m =
  0    5   25    0
 35   57    2  -54
 78   46   54  -59
  1    7   40  -55
 85   52   52  -62
-32  -71   63  -26
 -2   15   19   57
-78   70  -10   47
 76  -58  -21  -13
  2   33   31   -6
-37   82   -7   30
Indices start at 1.
row 1 col 1 -> 0
row 11 col 2 -> 82
row 8 col 2 -> 70
row 11 col 3 -> -7
row 2 col 1 -> 35
row 7 col 2 -> 15
row 3 col 4 -> -59
row 5 col 2 -> 52
row 2 col 3 -> 2
row 1 col 2 -> 5
row 3 col 1 -> 78
row 3 col 2 -> 46
row 2 col 2 -> 57
row 6 col 1 -> -32
row 3 col 3 -> 54
row 11 col 1 -> -37
row 4 col 1 -> 1

A =
[-11 -27 -15 80 -12 8 -38 -21 -70 17 -56 -31 37 -23]
[29 -8 -19 59 -3 24 44 -8 -22 -4 -28 -14 -12 20]
[9 17 33 -13 14 3 -15 -1 18 -45 27 -14 -7 0]
[45 -33 -8 60 8 0 71 4 13 -7 -44 -5 40 35]
[-19 12 40 -69 4 27 20 24 11 -17 54 -13 3 -18]
[0 4 -30 56 0 33 -2 -39 -53 30 -11 -38 -2 21]
[48 -28 -7 58 3 3 72 6 11 -2 -45 -8 46 48]
[-2 40 -28 -57 6 -19 17 16 -8 -11 -29 29 -1 -19]
[-17 12 51 -68 -4 24 26 21 7 -5 54 -6 2 -19]
[4 10 -75 -21 -10 -7 -4 9 -11 3 -6 31 0 9]
[-10 1 -20 46 -5 16 -48 -20 -22 47 -14 -35 21 8]
[-12 15 -2 -17 -17 -5 4 47 28 11 15 14 -28 -24]
[-6 6 25 -31 19 13 -2 19 10 -4 27 7 -5 -20]
[-16 27 -23 -33 -12 -15 8 36 31 12 -4 22 -31 -6]
Indices start at 1.
row 1 col 1	-11
row 3 col 5	14
row 2 col 13	-12
row 12 col 3	-2
row 14 col 4	-33
row 8 col 2	40
row 6 col 5	0
row 6 col 7	-2
row 11 col 10	47
row 2 col 10	-4
row 13 col 12	7
row 9 col 4	-68
row 11 col 12	-35
row 4 col 6	0
row 13 col 13	-5
row 11 col 3	-20
row 10 col 4	-21
row 9 col 13	2
row 3 col 9	18
row 6 col 1	0
row 13 col 4	-31
row 3 col 4	-13
row 4 col 2	-33
row 1 col 13	37
row 14 col 9	31
row 11 col 2	1
row 14 col 14	-6
row 5 col 6	27
row 5 col 13	3
row 10 col 10	3
row 2 col 1	29
row 2 col 3	-19
row 10 col 2	10
row 3 col 8	-1

x =
[[ 29 -22 -18 -55  38]
 [-48 -11 -14   4  12]
 [ 12 -15 -21 -12  24]
 [-40  -4 -27  24   8]
 [-33   6  17 -31  -8]
 [ 38  60 -11 -27 -27]
 [-10   0   3  18   2]
 [ -2  18   3  22 -15]
 [ 35 -10 -37  27  -4]
 [  6 -17  57 -22  14]
 [ 16 -10  21 -25  10]
 [ 14 -26 -65 -20   3]
 [ 25  -7  17 -13 -20]
 [ 31  -6 -16  34 -20]
 [-19 -13  66 -30  -2]
 [ -7 -22  -1  71   6]]
Rows and columns are counted from 1.
(1, 1) => 29
(15, 2) => -13
(9, 1) => 35
(12, 2) => -26
(3, 4) => -12
(9, 5) => -4
(12, 1) => 14
(6, 2) => 60
(3, 2) => -15
(4, 2) => -4
(12, 4) => -20
(1, 3) => -18
(4, 1) => -40
(4, 3) => -27
(5, 4) => -31
(14, 2) => -6
(15, 5) => -2
(13, 1) => 25
(7, 5) => 2
(7, 3) => 3
(2, 4) => 4
(16, 3) => -1
(8, 5) => -15
(16, 2) => -22
(5, 1) => -33
(3, 1) => 12
(2, 5) => 12
(11, 5) => 10
(4, 5) => 8
(10, 1) => 6
(7, 4) => 18
(3, 3) => -21
(11, 4) => -25
(11, 1) => 16
(4, 4) => 24

arr =
[-18 4 2 -11 -2 -23 8 15 4 20]
[-18 -46 -77 -4 62 37 -27 49 50 38]
[-22 -51 -80 -3 77 40 -30 58 55 36]
[11 -44 -71 27 22 35 -17 6 39 4]
[-20 -47 -77 -7 71 36 -37 63 61 44]
[-10 -8 -2 1 3 -3 2 10 7 9]
[-2 -13 -16 5 2 1 0 4 7 6]
[-11 -47 -75 10 47 28 -24 38 45 31]
[0 -39 -74 7 45 35 -21 26 26 12]
[-27 -49 -76 2 66 37 -30 58 51 41]
[19 -16 -28 21 -1 13 -7 -18 2 -16]
[10 -47 -74 21 23 35 -21 18 27 6]
[-23 -49 -77 1 67 29 -29 56 56 43]
[-25 4 20 -13 0 -20 12 15 -2 18]
[13 -41 -50 27 -4 13 -9 -11 16 -4]
Indices start at 1.
(1, 1) -> -18
(11, 3) -> -28
(7, 5) -> 2
(9, 6) -> 35
(2, 6) -> 37
(5, 4) -> -7
(9, 1) -> 0
(2, 5) -> 62
(5, 9) -> 61
(13, 5) -> 67
(7, 7) -> 0
(8, 5) -> 47
(8, 8) -> 38
(13, 6) -> 29
(4, 4) -> 27
(12, 5) -> 23
(5, 2) -> -47
(12, 8) -> 18
(2, 3) -> -77
(14, 10) -> 18
(4, 9) -> 39
(1, 5) -> -2
(5, 5) -> 71
(12, 10) -> 6
(12, 3) -> -74
(14, 9) -> -2
(4, 7) -> -17
(15, 9) -> 16
(10, 3) -> -76
(12, 6) -> 35
(8, 6) -> 28
(2, 1) -> -18
(14, 8) -> 15
(3, 6) -> 40
(4, 2) -> -44
(6, 10) -> 9

grid =
[[-330 -278 -606 -415   36 -508  -98 -356   20  -26 -297]
 [ 227 -199   89   14 -279  194 -406  -12 -612  -94   70]
 [-393 -198 -501 -304 -238 -146 -439  -96  128  -59  156]
 [ 280 -495  289  -11 -185 -238  -99 -335 -392 -207  -13]
 [  88  225 -763   58   16  -94 -101  318 -324 -161  166]
 [-135 -421 -502 -280 -140  -70 -287 -192  -79  -24  -92]
 [-231 -526  -24 -354 -369 -309 -129 -119 -425 -592 -347]
 [  54 -289 -711   31  106 -578  108   85 -430   37  545]
 [-218 -283   59 -355 -199 -457 -173 -299  -80 -212  -95]]
Indices start at 1.
(1, 1) = -330
(2, 7) = -406
(4, 7) = -99
(3, 8) = -96
(5, 10) = -161
(4, 1) = 280
(8, 2) = -289
(8, 3) = -711
(5, 8) = 318
(4, 9) = -392
(5, 2) = 225
(2, 5) = -279
(6, 8) = -192
(3, 2) = -198
(9, 5) = -199
(8, 4) = 31
(9, 8) = -299
(7, 7) = -129
(7, 10) = -592
(7, 6) = -309
(2, 6) = 194
(8, 6) = -578
(7, 2) = -526
(5, 1) = 88
(9, 9) = -80
(5, 11) = 166
(2, 10) = -94
(1, 8) = -356
(6, 2) = -421
(5, 9) = -324
(7, 8) = -119
(8, 7) = 108
(8, 11) = 545
(7, 1) = -231
